Q: 7.809,-90.350,-88.553,52.489,23.703,-110.538,182.020
A: 182.020
Q: 73.611,121.506,-41.845,-141.724,44.922,55.251
A: 55.251
Q: 56.007,-171.256,-34.246,130.819
A: 130.819
Q: -0.153,0.175,0.018,-0.030,-0.083,-0.118
A: -0.118
Q: 0.19,-0.05,-0.18,-0.10,-0.15,0.00,-0.08
A: -0.08
Q: 5.991,10.501,8.213,-13.618
A: -13.618
Q: -12.2,-0.6,15.9,-1.1,2.6,5.4
A: 5.4
Q: -6.21,-4.94,11.19,0.56,1.00,-15.90
A: -15.90
Q: -9.609,12.537,-12.782,-9.929,-8.071
A: -8.071
Q: -14.6,-11.6,9.4,8.6
A: 8.6
---
(626, 247, 226, 637, 538, 454, 903) ==> 637, 903
(7, 17, -1, -38, 44) ==> -1, 44
(191, 121, 127, 161, 5) ==> 127, 191
(37, -38, 11, 30, -45, -34, -24) ==> 30, 37
(-34, 4, 44, -9, -24) ==> 44, 44
(41, 38, -47, -3, 13) ==> -47, 41
---
array([[ 0.5,  1.5, -1.3, -0.3,  1.8,  0.6, -0.2],
       [ 0.7,  0.6, -0.2, -0.2, -0.1,  0.1,  0.0],
       [-0.8, -0.1,  0.7,  0.5, -0.1, -0.2,  0.4]]) → 0.5, 0.4

array([  96.7, -114.9,   12.5,  -20.7]) → 96.7, -20.7

array([-102.55,  149.88,  117.06,   96.73]) → -102.55, 96.73

array([  7.37,   0.17, -11.55,   3.11,  14.78,  -5.24,  -4.67]) → 7.37, -4.67

array([[  57.220,  -55.589,  127.994,   -0.958,    5.175,  -69.831,
           5.813],
       [  44.717,   -9.950,   23.902,  -17.420,  -12.717,   -4.857,
         -16.751],
       [  56.605, -195.417,   51.609,   -3.726,   91.786, -128.739,
         -14.804]]) → 57.220, -14.804

array([ -51.871,  114.789,  -16.018, -153.050,   43.195, -137.492,
        -44.611]) → -51.871, -44.611

array([-19.426,  15.243, -14.180,   7.467,  -6.898,   1.077]) → -19.426, 1.077

array([[-139.8,  208.1,   92.5,  143.5,   -3.1,    9.7,   64.1],
       [ -36.8,  212.6,    4.6,   17.4,   20.4, -168.7,   58.2]]) → -139.8, 58.2

array([ 17.267, -11.806, -13.469,  -9.121]) → 17.267, -9.121
---
Q: [5786 3128 2438 8520 4317 2298 1964]
A: 2298

Q:
[[139 176 121 133  90 140]
 [ 90  69 114 141 207 140]
 [105   6  99  81 126 105]]
A: 126

Q:
[[507 160 432 520 208]
 [334 284 249 480 399]
 [173 224 638 726 802]]
A: 726

Q: [165 128  45  21 213  85]
A: 213

Q: [3 5 2 5 0 5 7]
A: 5

Q:
[[34 21 41 65 49 52 46]
 [73 20 40 95 72 59 34]]
A: 59

Q: [54 20  6 82 61 46]
A: 61
---
[-33 -28  47  52 -52] ==> -28

[[ 20 -31  36   4 -52  26 -19]
 [ 45  44  11  20  11 -12  -8]] ==> -19

[[ 11  45  59  10  22  40  18]
 [ -9  -2 -11  18   4  -3  34]
 [ 10 -11  -1   1 -12 -13 -28]] ==> -12

[ 19 -46 -34 -57 -28 -31  31] ==> -34

[[-12  27  53  15  33  32]
 [ 49  28  39 -10  47  16]] ==> 15

[-1 17 54 10  0] ==> 10
---
[-51  48  44   6  23 -37] -> -37
[-62   6   4  -9 -36  19] -> 19
[-25   0  -9 -33   6   4  57] -> 57
[-18 -22 -17  -2  21 -54   1] -> 1
[-36  20  27  62   6  37] -> 37
[ 22  -1 -24  38 -16   6  59] -> 59
[ 43 -10  -3  25  56 -53] -> -53
[-46  59  13 -25  48  -6] -> -6
[ 64   0  38 -25  46  18] -> 18
[-12  20 -64 -31 -53 -35] -> -35
---
array([[  33.9,  -52.2,   40.4,  -53.7,  -49.0,   50.8,   98.1],
       [  30.5,  140.2, -128.6,   43.4,    2.7,  128.0,    5.9],
       [   0.5,  135.0,   63.2,  113.6,  104.0,   28.4,  166.8]]) ⇒ -53.7

array([[-0.8,  1.3,  1.2,  0.0, -1.4,  0.4],
       [-0.6,  0.1,  0.7, -1.0, -1.0, -0.5]]) ⇒ 0.0

array([[-0.14,  0.11,  0.08,  0.15,  0.10],
       [ 0.17, -0.13,  0.14, -0.06, -0.10]]) ⇒ 0.15

array([[ 0.171,  0.043,  0.102,  0.064,  0.084],
       [-0.151, -0.037, -0.086,  0.011, -0.163]]) ⇒ 0.064

array([-0.8, -1.1,  1.0,  0.0]) ⇒ 0.0

array([[ 0.3, -0.1,  0.0,  0.7, -0.3, -0.1,  0.7],
       [-1.3,  2.0, -0.2,  2.0,  0.6,  0.0,  1.8]]) ⇒ 0.7

array([-2.006,  0.541,  0.060, -0.548,  0.306, -2.039,  1.167]) ⇒ -0.548

array([[ 0.02,  0.06, -0.01,  0.04,  0.01,  0.01,  0.05],
       [ 0.00, -0.07,  0.05, -0.01,  0.06,  0.02,  0.00],
       [ 0.03, -0.12,  0.15, -0.10,  0.03,  0.05, -0.15]]) ⇒ 0.04
---
 0.16   0.22   0.00  -0.03   0.09   0.10
-0.11  -0.17   0.04   0.00   0.05   0.13
 0.10   0.12   0.01  -0.02   0.08   0.11
yields 0.16

-0.13  -0.04  -0.01  -0.06
 0.01   0.07   0.20   0.10
 0.10   0.02  -0.01   0.03
yields -0.13

 0.71  -1.72   0.64  -0.95   0.52
 1.27  -0.09   0.08   0.87   0.23
 0.02  -2.26   0.97  -0.94   0.88
yields 0.71

 1.2   0.4   0.4   0.4   2.4   0.0   0.1
 0.2  -1.1   0.8   0.2  -1.4   0.1   0.9
 0.9   1.1   0.1   0.1   1.6   0.5  -0.1
yields 1.2

 -7.403    3.134   -0.554   17.962    7.389    2.862
  2.724    3.963    2.114    8.720    4.559    1.567
-19.281    4.627    4.529    0.038    7.436    4.166
yields -7.403

-0.657   0.328   0.868   0.084   0.505
-1.116  -0.265   0.565   0.635   1.475
-2.127  -0.427   1.047   0.865   2.307
yields -0.657

 0.01  -0.17  -0.14  -0.14  -0.01
 0.17   0.12   0.11   0.13   0.22
-0.04   0.17   0.16   0.17  -0.08
yields 0.01

 1.56  -0.22  -1.21  -1.32  -1.66  -0.39
 0.37  -0.25  -1.28  -0.57  -0.20  -0.39
 0.84  -0.25  -1.28  -0.57  -0.20  -0.39
yields 1.56
---
array([[357, 774, 415, 448, 333, 415],
       [607, 612, 246, 512, 343, 486]]) --> 415

array([[350, 312, 594, 476, 553],
       [161,  95, 819, 443, 753],
       [583, 486, 413, 525, 351]]) --> 553

array([5, 1, 5, 8, 6, 5]) --> 5

array([-43,  23, -37,  27,  36, -36]) --> -36

array([[-642,  446, -603,  523],
       [ 447, -564,  428, -693]]) --> 523

array([[ -4,   3, -13,  -2,  31],
       [ -7,   6, -10, -13,  44],
       [-29,  -5, -29,  15,  18]]) --> 31
---
-43,-42,-52,-58
42,42,52,60
→ 60, 52

54,35,-22,-19 → 54, 35

-14,-7,65,3,-39,-38,2
-13,-7,-67,-7,57,34,13
→ 65, 57

-8,58,2,-13,-68,18 → 58, 18

22,-65,-2,17,-3,-34 → 22, 17

56,-38,-50,12 → 56, 12

13,26,47,55,24,-46 → 55, 47

15,-2,60,-44,-15,64
-3,-14,-1,-9,7,-16
13,3,40,-24,-8,37
→ 64, 60

-23,63,28,-14 → 63, 28

-54,4,-6,-53,-19,-26,41
8,28,19,-1,4,56,69
→ 69, 56
---
[[-36 -44  40  30]
 [-65  -8  30  46]
 [-52 -27  35  48]] ==> -27

[[-53   8  52   0  -3]
 [-43  15   4 -14 -55]
 [ 15  -4   8   3  12]] ==> 8

[[ -7 -30 -17  -6  -4  -8 -19]
 [ 16 -31   8 -11  -1   5  13]
 [  4 -26  41   5   8   3 -62]] ==> 8

[[ -8  15  16 -22  38 -48   6]
 [ 21 -22  -6 -56   2  37  65]
 [-23  35 -38  56  46 -42  49]] ==> 46

[[-23   2  -1  21 -55]
 [ -3   4  -8  20 -34]
 [  9   3  -5 -24  -3]] ==> -5

[[-37 -24  26   2 -37]
 [ 51  43  12 -45  51]
 [  2 -62   7 -59   2]] ==> 7

[[ -2  68  12  -6]
 [  0  20 -68  14]
 [ 36 -30 -23  17]] ==> -30

[[ 12  14   1   4  11  -8   6]
 [ -5 -13  38  15 -11  -4 -18]
 [ 51  26  14 -17 -18  -1   2]] ==> -18
